A small network was shown many inputs. Here are its activations along a few directions, one row for each input.
Each table varies a few parts of the input and shows all the possible inputs, shuffled.
A made-up example of a description, with smaller parts first: values(3) and (point or line(11) or (line(6) and ring(8))).
Shared parts are said once, and a part with two or three values counts as separate values.
In the rows, zero is written as 128.

Other details of the inputs vary at random and push rows far along three fixed directions, the same in every table; ignore that.

Rows:
x1: [118, 117, 130, 158, 136, 116,  93, 101,  98, 114, 101, 133, 123]
x2: [123, 119, 120, 146, 126, 141,  80, 120, 106, 119, 129, 134,  97]
x3: [129, 121, 134, 126, 110, 139, 155, 116, 153, 124, 141, 127, 152]
x4: [119, 129, 121, 152, 136, 125,  86, 126,  99, 119, 117, 131, 102]
x5: [124, 136, 135, 117, 117, 134, 159, 132, 145, 131, 125, 132, 149]
x6: [121, 140, 125, 160, 145, 134,  65, 137, 138, 122,  91, 124,  89]
x7: [118, 135, 116, 161, 146, 142,  57, 139, 148, 121, 109, 127,  79]
x8: [120, 148, 141, 117, 128, 140, 161, 144, 137, 127, 127, 131, 148]
x9: [119, 140, 142, 112, 128, 142, 161, 141, 132, 125, 129, 129, 151]
x10: [122, 124, 131, 119, 115, 136, 155, 123, 151, 125, 137, 131, 152]
x11: [117, 139, 131, 115, 126, 135, 157, 139, 144, 127, 132, 131, 151]
x12: [124, 130, 140, 112, 119, 141, 159, 131, 139, 128, 127, 132, 150]
x13: [239,  83, 119,  71, 174,  20, 177, 127,  56, 183, 170,  56,  98]
x14: [121, 137, 122, 146, 140, 130,  84, 138, 104, 127, 118, 144, 102]
x15: [122, 130, 135, 110, 120, 139, 154, 133, 148, 130, 133, 140, 151]
x16: [120, 143, 136, 117, 123, 135, 159, 138, 140, 127, 126, 128, 152]
x17: [125, 117, 116, 147, 123, 125,  74, 116, 112, 123, 121, 138, 104]
x18: [233, 169,  73, 110, 141, 132, 123, 193, 138, 201, 249,  82,  22]
x19: [244,  79, 119,  68, 167,  17, 177, 125,  57, 190, 162,  58,  97]
x20: [119, 130, 125, 146, 136, 139,  86, 129,  98, 117, 126, 132, 100]
x21: [244,  91, 112,  70, 172,  19, 177, 135,  61, 190, 178,  55,  89]
x22: [125, 135, 134, 118, 112, 135, 156, 129, 148, 129, 127, 131, 150]
x23: [115, 140, 132, 119, 124, 138, 160, 136, 141, 122, 133, 125, 149]
x24: [124, 114, 116, 149, 123, 115,  81, 107, 114, 127, 115, 134, 108]
x25: [109,  28, 188, 100, 150,  27, 144,  46,  29,  97,   6, 135, 207]
x26: [118, 139, 126, 118, 124, 131, 156, 128, 147, 128, 130, 128, 155]
x27: [129, 126, 137, 128, 133, 137, 152, 128, 180, 124, 115, 107, 145]
x28: [125, 126, 117, 147, 128, 131,  77, 128, 115, 129, 122, 147,  99]
x29: [123, 129, 131, 112, 114, 134, 152, 129, 152, 131, 132, 137, 152]
x30: [121, 126, 131, 115, 112, 136, 155, 124, 151, 125, 138, 134, 150]
x31: [119, 127, 129, 118, 114, 136, 157, 125, 149, 124, 134, 126, 150]
x32: [120, 139, 135, 113, 125, 133, 156, 137, 141, 128, 127, 135, 154]
x33: [123, 134, 131, 118, 111, 137, 154, 129, 150, 128, 131, 131, 150]
x34: [123, 137, 128, 150, 134, 125,  88, 130,  99, 123, 107, 136, 106]
x35: [119, 134, 125, 147, 139, 135,  85, 134, 101, 120, 126, 141,  97]
x36: [122, 137, 125, 149, 139, 127,  88, 135,  98, 125, 112, 136, 102]
x37: [119, 140, 134, 114, 127, 133, 158, 141, 141, 130, 127, 137, 152]
x38: [123, 119, 117, 147, 127, 127,  77, 121, 111, 124, 120, 141, 103]
x39: [120, 126, 131, 116, 115, 134, 157, 127, 149, 127, 136, 135, 148]
x40: [121, 128, 122, 150, 134, 124,  84, 122,  98, 117, 117, 129, 103]
x41: [119, 136, 121, 150, 138, 134,  85, 136, 104, 122, 126, 141,  96]
x42: [121, 123, 133, 109, 117, 143, 153, 128, 146, 125, 138, 133, 151]
x43: [123, 114, 124, 149, 127, 132,  81, 114, 107, 118, 123, 140, 105]
x44: [120, 143, 143, 114, 128, 143, 162, 142, 133, 126, 126, 130, 150]
x45: [138, 212,  74, 158, 117, 235,  86, 206, 252, 151, 222, 119,  45]
x46: [121, 120, 127, 149, 134, 120,  85, 116,  98, 116, 114, 134, 111]
x47: [120, 134, 121, 151, 137, 131,  85, 133, 104, 122, 124, 140,  97]
x48: [124, 121, 116, 153, 123, 123,  82, 113, 117, 127, 124, 137,  99]
x49: [121, 134, 129, 123, 110, 132, 155, 123, 155, 132, 129, 127, 150]
x50: [119, 143, 140, 115, 128, 138, 161, 142, 136, 127, 128, 130, 150]
x51: [126, 111, 130, 153, 126, 141,  84, 111, 106, 116, 125, 138, 106]
x52: [119, 143, 136, 119, 126, 133, 162, 140, 138, 128, 124, 129, 152]
x53: [118, 127, 122, 147, 136, 122,  85, 127, 101, 121, 112, 138, 109]
x54: [122, 129, 138, 112, 118, 143, 157, 131, 141, 127, 132, 132, 150]
x55: [120, 121, 136, 151, 136, 138,  91, 119,  97, 113, 118, 137, 112]
x56: [120, 128, 127, 119, 112, 137, 156, 125, 151, 125, 136, 126, 149]
x57: [127, 123, 137, 124, 115, 145, 157, 121, 150, 124, 142, 129, 150]
x58: [122, 134, 138, 127, 123, 138, 162, 128, 143, 123, 133, 127, 153]
x59: [119, 129, 125, 142, 137, 139,  83, 132, 102, 120, 124, 139, 104]
x60: [122, 124, 129, 120, 112, 137, 155, 123, 154, 125, 139, 131, 151]
x61: [107,  23, 188, 103, 149,  26, 146,  41,  26,  92,  10, 131, 204]
x62: [122, 135, 117, 148, 138, 124,  86, 126, 107, 128, 115, 141, 107]
x63: [118, 141, 138, 111, 130, 139, 157, 143, 139, 128, 131, 137, 151]
x64: [123, 120, 135, 114, 116, 146, 154, 123, 145, 123, 141, 131, 150]
x65: [120, 125, 133, 115, 115, 138, 157, 124, 145, 122, 135, 126, 150]
x66: [120, 148, 132, 123, 124, 133, 161, 133, 143, 130, 123, 128, 151]
x67: [121, 126, 131, 111, 116, 139, 153, 128, 149, 126, 136, 133, 151]
x68: [122, 131, 131, 112, 119, 135, 154, 133, 150, 132, 131, 139, 151]
x69: [121, 127, 127, 115, 113, 134, 153, 128, 154, 129, 135, 133, 151]
x70: [126, 121, 114, 152, 122, 130,  75, 116, 111, 121, 128, 131,  95]
x71: [117, 137, 135, 112, 127, 138, 156, 138, 140, 125, 133, 131, 152]
x72: [121, 131, 131, 119, 133, 132, 151, 134, 179, 123, 112, 103, 143]
x73: [124, 136, 133, 119, 115, 134, 158, 132, 147, 131, 127, 132, 149]
x74: [125, 102, 129, 157, 124, 111,  90,  91, 107, 120, 105, 131, 120]
x75: [121, 138, 128, 151, 137, 126,  90, 133,  99, 123, 106, 138, 106]
x76: [122, 125, 126, 124, 109, 133, 154, 115, 159, 129, 138, 126, 151]
x77: [119, 124, 129, 146, 136, 137,  87, 125,  99, 115, 123, 138, 107]
x78: [123, 135, 141, 124, 125, 144, 160, 131, 142, 122, 138, 128, 150]
x79: [124, 124, 129, 119, 109, 138, 152, 120, 154, 124, 141, 129, 151]
x80: [121, 142, 127, 150, 138, 130,  90, 137, 101, 125, 110, 138, 103]
x81: [125, 127, 119, 151, 126, 128,  81, 125, 109, 127, 118, 139, 100]
x82: [120, 136, 123, 146, 137, 147,  83, 138, 104, 121, 135, 141,  93]
x83: [120, 127, 132, 115, 118, 135, 158, 128, 148, 126, 135, 136, 149]
x84: [121, 125, 122, 145, 135, 121,  82, 124, 100, 120, 114, 136, 108]
x85: [123, 139, 136, 119, 137, 132, 150, 142, 178, 129, 107, 109, 143]
x86: [125, 128, 120, 150, 128, 130,  81, 127, 108, 127, 118, 139,  99]
x87: [120, 132, 120, 154, 149, 133,  58, 137, 142, 124,  96, 130,  90]
x88: [119, 131, 116, 153, 135, 123,  88, 117, 103, 119, 116, 129, 106]
x89: [119, 146, 130, 122, 124, 133, 160, 133, 144, 129, 126, 127, 152]
x90: [120, 125, 136, 112, 119, 138, 157, 127, 145, 124, 137, 136, 149]
x91: [224, 170,  65, 117, 145, 127, 124, 183, 143, 194, 251,  78,  31]
x92: [123, 108, 130, 156, 127, 124,  87, 104, 105, 116, 111, 138, 114]
x93: [119, 138, 139, 109, 129, 144, 157, 143, 137, 127, 133, 137, 150]
x94: [122, 127, 132, 114, 135, 128, 146, 136, 180, 126, 109, 111, 147]
x95: [123, 136, 131, 124, 111, 131, 156, 124, 153, 133, 127, 128, 149]
x96: [239,  87, 115,  74, 173,  20, 177, 130,  61, 185, 170,  56,  96]
x97: [122, 137, 138, 126, 125, 141, 161, 131, 144, 124, 136, 128, 150]
x98: [119, 134, 117, 152, 136, 128,  87, 123, 108, 123, 121, 138, 103]
x99: [127, 122, 134, 127, 113, 138, 158, 118, 152, 125, 138, 129, 152]
x100: [119, 135, 133, 120, 123, 135, 159, 132, 143, 123, 134, 129, 152]
x101: [116, 137, 137, 116, 126, 138, 160, 134, 137, 120, 133, 125, 150]
x102: [120, 128, 125, 123, 109, 132, 155, 117, 157, 128, 135, 122, 149]
x103: [125, 133, 138, 125, 121, 138, 159, 126, 143, 123, 136, 125, 152]
x104: [126, 123, 116, 149, 125, 120,  80, 116, 117, 132, 118, 140, 104]
Description of these inputs: line(8) and (point or (values(2) and line(6))).
Question: Changing only the line(8) part turns x7 into x87. The same change can be made to x83. Which row results?
Answer: x68
Question: Changing only the line(8) part turns x88 into x66. The same change can be made to x40. Which row results?
Answer: x34
Question: List by row number the other rows that have the line(8) part in common with x33.
Answer: x9, x16, x19, x36, x49, x50, x52, x54, x81, x85, x86, x89
Question: Which other rows does x47 become when the line(6) part takes its other values? List them by row number.
Answer: x21, x35, x41, x82, x98
Question: Which other rows does x65 become when the line(8) part takes its other values? List them by row number.
Answer: x15, x18, x19, x43, x57, x67, x90
Question: Which other rows does x76 become when the line(8) part takes its other values? List them by row number.
Answer: x24, x48, x49, x74, x95, x102, x104
Question: Which other rows does x71 become when the values(2) part takes its other values? List them by row number.
Answer: x67

Rows:
x105: [174, 112, 126, 105, 143,  99, 166, 128, 147, 150, 145,  84, 124]
x106: [169, 110, 111, 135, 147,  74,  89, 118,  47, 148, 136, 115,  82]
x107: [ 67, 146, 139, 164, 112, 162,  95, 116, 112,  94,  93, 176, 148]
x108: [171, 102, 109, 139, 139,  76,  81, 109,  62, 149, 134, 114,  80]
x109: [161, 149, 124, 104, 141, 138, 178, 162, 164, 149, 173,  97, 123]
x110: [156, 107, 131, 120, 148, 105, 113, 126,  75, 135, 136, 121, 104]
x111: [107, 136, 128, 145, 134, 130,  93, 129, 126, 119,  96, 144, 120]
x112: [145, 123, 137, 114, 153, 111, 146, 138, 117, 131, 123, 107, 125]
x113: [160, 106, 136,  85, 122, 112, 195, 124, 140, 143, 160, 105, 156]
x114: [ 92, 119, 154, 109, 110, 122, 192, 106, 181, 113,  81, 133, 209]
x115: [ 75,  95, 156, 153, 132, 128,  79,  91,  73,  83,  66, 166, 148]
x116: [ 94,  94, 166,  99, 127,  79, 186,  91, 122, 108,  48, 131, 217]
x117: [168, 116, 116, 134, 153,  76,  92, 125,  41, 149, 134, 120,  81]
x118: [ 70, 170, 117, 174, 102, 197,  70, 142, 185, 107, 111, 166, 115]
x119: [157, 115, 118, 132, 131,  92, 113, 116,  82, 144, 134, 120, 105]
x120: [170, 164, 104, 110, 136, 157, 158, 176, 175, 157, 203,  95,  93]
x121: [ 95, 118, 125, 162, 115, 159,  63, 110, 121, 101, 116, 159, 110]
x122: [142, 184, 104, 123, 117, 201, 158, 185, 223, 147, 205, 114, 104]
x123: [109, 174, 101, 167, 104, 213,  64, 159, 166, 123, 177, 156,  73]
x124: [ 85, 123, 136, 142, 110, 136, 117, 107, 160, 108,  82, 147, 162]
x125: [153, 110, 112, 134, 128,  93, 107, 110,  94, 141, 139, 120, 104]
x126: [101, 132, 158,  88, 122, 117, 216, 129, 162, 121,  93, 130, 212]
x127: [150, 128, 141,  79, 129, 125, 205, 147, 130, 142, 164, 116, 158]
x128: [100, 137, 126, 154, 119, 171,  98, 129, 170, 108, 125, 136, 120]
Question: What do these inputs look like to the network?
Answer: line(4) and line(6)
Question: Changing only the line(6) part turns x122 into x105. The same change can be made to x119. Which row results?
Answer: x108
Question: Which other rows does x126 become when the line(6) part takes its other values? List them by row number.
Answer: x111, x114, x116, x118, x124
Question: Which other rows does x127 become when the line(4) part takes its other values? List them by row number.
Answer: x112, x117, x126
